Here are a small network's activations along a few directions, averaged over the inputs that share one value of a field.
Values that are neighbours, or in one group, have similar rows; names and order tell nothing.
In the rows, 500 means zero.
Random noise pushes rows far along 5 fixed directions. That doesn't count. These rows show it; they differ only by the noise:
[409,591,437,398,772,429,510,723,455,548,605,401,507,334,421,369,242,609,582]
[421,546,583,527,453,553,424,545,503,565,447,520,516,362,583,392,505,457,579]
[407,538,447,474,633,535,481,615,414,575,608,455,516,452,503,381,436,487,603]
[503,434,760,563,444,455,501,507,579,563,435,543,491,431,501,492,499,669,478]
[503,510,669,599,349,530,464,473,636,455,364,554,497,526,559,450,483,535,485]
[446,552,324,593,563,496,512,579,433,411,567,293,522,693,626,429,346,368,542]
[425,406,574,575,452,631,465,461,366,664,615,555,519,567,576,438,727,431,603]


Values of LOVO:
guk: [567,562,77,488,510,711,454,495,367,296,482,500,518,755,609,416,503,253,595]
lige: [597,675,311,329,680,406,587,591,724,262,540,578,544,593,211,416,302,603,525]
zas: [596,473,545,548,423,409,537,478,706,349,502,503,532,701,527,576,512,548,432]
dip: [388,612,389,437,473,671,368,524,387,607,491,542,466,258,548,391,485,405,578]
zogan: [501,514,346,321,611,542,469,478,385,513,570,527,493,385,420,552,523,381,492]
fuf: [470,439,716,570,422,300,545,394,564,571,534,399,454,489,516,687,526,534,374]
fam: [545,449,327,487,573,401,556,496,418,440,604,300,512,634,588,652,516,304,449]
reru: [425,405,635,560,533,421,501,568,398,685,559,432,514,386,568,523,518,586,551]
lir: [341,623,180,354,730,476,550,571,283,603,781,432,573,472,367,449,480,329,606]
masas: [497,617,304,477,657,447,552,471,416,376,427,263,431,471,528,495,158,545,380]
puzaf: [597,599,395,663,294,450,571,406,626,189,241,415,509,789,529,528,305,529,372]
bosek: [546,421,476,401,684,463,585,531,576,468,679,482,466,667,407,643,462,503,358]
tidi: [577,501,427,491,397,488,538,398,502,506,462,615,559,548,429,547,688,476,489]
bimu: [476,512,524,509,411,305,533,370,420,484,420,286,497,414,505,645,439,435,434]
guki: [514,451,429,533,620,554,550,540,457,462,653,408,377,750,451,528,367,526,420]
kam: [554,434,250,420,803,512,551,667,348,506,690,475,521,623,424,507,513,583,568]
fot: [572,368,572,568,612,288,490,710,474,501,424,243,508,265,754,603,333,558,447]
bira: [541,537,461,424,604,574,588,567,589,454,567,681,488,603,211,336,447,725,584]
Each value of LOVO is a pair of two hidden parts, and every pair occurs once (3 first parts, 6 second parts).
Changing only the second part turns zogan into bimu. bosek has the same second part as zogan; what does that change turn bosek into?
Answer: fuf
Changing only the second part turns tidi into guk. zas has the same second part as tidi; what does that change turn zas into?
Answer: fot
Changing only the second part turns reru into guki. puzaf has the same second part as reru; what does that change turn puzaf into?
Answer: masas

Values of VEF:
bano: [487,459,528,529,395,503,486,425,448,575,484,495,605,434,560,498,760,481,571]
libu: [536,320,391,650,462,582,455,438,201,575,575,286,469,601,786,559,639,362,493]
vabun: [404,368,863,524,363,443,511,274,426,829,502,575,443,313,418,628,761,548,433]
fuvaz: [488,570,539,682,277,561,344,498,559,424,174,436,527,293,903,390,492,401,528]
kuro: [591,433,540,504,544,435,560,446,326,602,437,476,406,484,426,615,495,727,437]
fur: [531,541,421,493,511,294,593,470,383,506,492,400,538,450,362,557,511,608,508]
fef: [536,467,893,675,338,393,484,519,734,435,239,480,503,416,573,482,310,800,409]
budel: [491,688,609,420,341,772,484,502,824,329,281,840,389,507,315,275,331,604,470]
roseg: [226,605,261,546,503,563,424,640,304,622,698,274,559,504,769,391,515,57,672]
vuman: [559,398,534,471,549,641,443,574,460,616,535,714,536,537,547,484,762,445,612]
vusuf: [471,558,321,521,471,509,439,529,621,320,603,478,573,729,613,467,510,269,568]
nep: [498,412,536,396,600,495,509,505,520,636,681,573,537,460,435,616,637,443,488]
moma: [537,371,589,475,432,627,379,480,497,576,420,652,461,297,624,579,738,398,524]
zureg: [463,758,205,343,694,526,504,733,688,290,535,639,593,524,247,222,224,564,715]
zagud: [559,693,406,408,403,398,492,465,659,312,409,464,521,449,456,559,358,383,383]
garud: [544,454,363,339,746,503,530,532,264,586,639,489,499,353,449,544,562,477,502]
reko: [346,666,536,216,682,743,430,561,588,656,718,814,435,368,154,296,508,500,606]
nozud: [397,414,690,462,606,416,531,469,281,740,516,454,465,146,390,491,442,686,516]
Each value of VEF is a pair of two hidden parts, and every pair occurs once (3 first parts, 6 second parts).
Changing only the second part turns kuro into fur. libu has the same second part as kuro; what does that change turn libu into?
Answer: bano
Changing only the second part turns nep into moma. vusuf has the same second part as nep; what does that change turn vusuf into?
Answer: vuman
Changing only the second part turns reko into budel. vabun has the same second part as reko; what does that change turn vabun into?
Answer: nozud
